[144 112 118 151 144 113] Answer: 151

[[139 102  99 129]
 [131 126 127 124]
 [119 144 147 130]] Answer: 147

[136 118 124 105 145 150 125] Answer: 150

[150 124 100 131 147] Answer: 150

[[148 136 144 150 125]
 [140 132 137 144 127]] Answer: 150

[123 118 125  99 100 157 121] Answer: 157

[[133 132 125 126]
 [111 103 150 139]
 [110  98 155 144]] Answer: 155
---
[[123 145 138 115]
 [122 153 137 114]
 [136 108 117 139]] >> 139

[[126 122 108 128 153 135]
 [121 132 140 134 105 120]
 [126 132 142 130 107 121]] >> 121

[[143 144 147 111 127 130]
 [145 146 149 110 126 128]
 [148 150 153 106 127 133]] >> 133

[[121 132 151 130 122]
 [122 132 147 129 122]
 [121 132 151 129 122]] >> 122

[[124 131 136 121 131 117 134]
 [131 124 119 136 122 141 122]
 [118 134 143 113 133 103 146]] >> 146

[[153 139 133 151 137]
 [141 133 130 140 133]
 [129 127 129 131 128]] >> 128
---
[[126 121 132 127 142 126 127]
 [127 127 108 123 127 139 147]
 [128 136 130 133 103 122 110]] ==> 127, 128

[138 106 127 126 145] ==> 145, 138

[[149 132 121 132 117 107]
 [133 101 118 137 148 131]
 [148 132 130 145 128 113]] ==> 107, 148

[[117 124 136 127  99]
 [121 123 126 128 115]] ==> 99, 121

[135 103  99 101 101 147] ==> 147, 135

[110 104 124 156] ==> 156, 110

[[113 119 125 116 102 128]
 [145 142 124 152 116 108]] ==> 128, 145
---
[118 131 157 102 128 112 115] → 115, 118

[114 132 130 133  98] → 98, 114

[136 108 120 155 131 102] → 102, 136

[[122 123 108 135 124 117]
 [140 107 107 137 126 116]
 [123 129 109 124 106 123]] → 117, 123

[117 142 104 140 111] → 111, 117

[133  98 146 152 129] → 129, 133

[112 129 104 132] → 132, 112

[106 151 142 133] → 133, 106

[[136 134 125 135 124]
 [117 104 122 113 152]
 [113 103 121 108 156]] → 124, 113
---
[[109 128 104 141 157 149]
 [116 134 115 141 148 151]
 [112 129 127 137 127 137]]
151

[146 136 143 140 139 139 152]
146

[104 150 121 129]
129

[[118 137 119 130 148]
 [141 125 135 130 123]
 [135 137 128 138 149]]
148

[[145 120 122 118 137]
 [135 118 113 106 125]]
137

[157 103 146 142 118]
146

[112 155 135 145 146 137 142]
146

[140 135 103 121]
135

[116 113 133 102 121]
121

[[110 128 121 116 129 121]
 [153 129 141 143 130 138]]
143
---
[[133 112 109 148 105 126]
 [130 123 111 140 123 128]] => 130

[[108 146 112 141 112]
 [114 109 147 138 142]
 [130 136 116 103 134]] => 130

[[151 152 131 149 151 125 154]
 [129 129 125 126 128 122 130]] => 129

[144 133 149 119 117] => 144

[[130 121 114 128 133 148 131]
 [142 131 141 109 119 124 123]
 [133 132 157 103 128 108 112]] => 133

[[136 103 133 112]
 [115 132 114 120]
 [143 139 128 106]] => 143

[[137 113 122 128 124 125 123]
 [109 151 127 136 141 124 135]] => 109

[[150 123 126 136 134 118 119]
 [128 115 143 147 140 139 120]] => 128

[[123 140 127 123 134]
 [121 112 118 117 135]
 [125 105 128 113 122]] => 125
---
[147 138 103 152 137] --> 138

[122 137 120 124 131 151 128] --> 128

[[116 120 107 117 115]
 [132 137 119 119 148]
 [148 127 111 145 157]] --> 120

[146  99 107 152 116] --> 116

[117 130 105 145 151] --> 130

[142 132 135 100 121] --> 132

[155 110 142 154 126] --> 142

[ 99 135 113 103 150] --> 113

[122 119 112 154 133 137 127] --> 127

[149 127 118 151 113 117 128] --> 127
---
[128 155 125 128 130] value 125, 155

[123 131 133 136 156] value 133, 156

[[112 153 112 152 123]
 [137 118 135 120 130]
 [133 152 111 157 128]] value 135, 157

[147 128 109 114 158] value 109, 158

[122 124 138 150 131 127 133] value 150, 150

[129 150 108 123 106 146 130] value 123, 150

[[114 137 118 142 102 138 121]
 [126 128 152 122 141 133 148]
 [124 130 154 122 142 137 149]] value 122, 154

[135 105 122 123 108 114 119] value 123, 135

[131 112 126 116 137 103 125] value 116, 137
---
[150 134 133 136 129 132] >> 150, 129

[117 151 137 127 127] >> 151, 117

[115 138 126 104] >> 138, 104

[105 120 142 137 125] >> 142, 105

[[117 136 142 146 125]
 [116 145 150 151 130]] >> 151, 116

[136 120 100 138 105 152] >> 152, 100

[130 122 128 128 105] >> 130, 105

[134 142 130 105 106 148 110] >> 148, 105
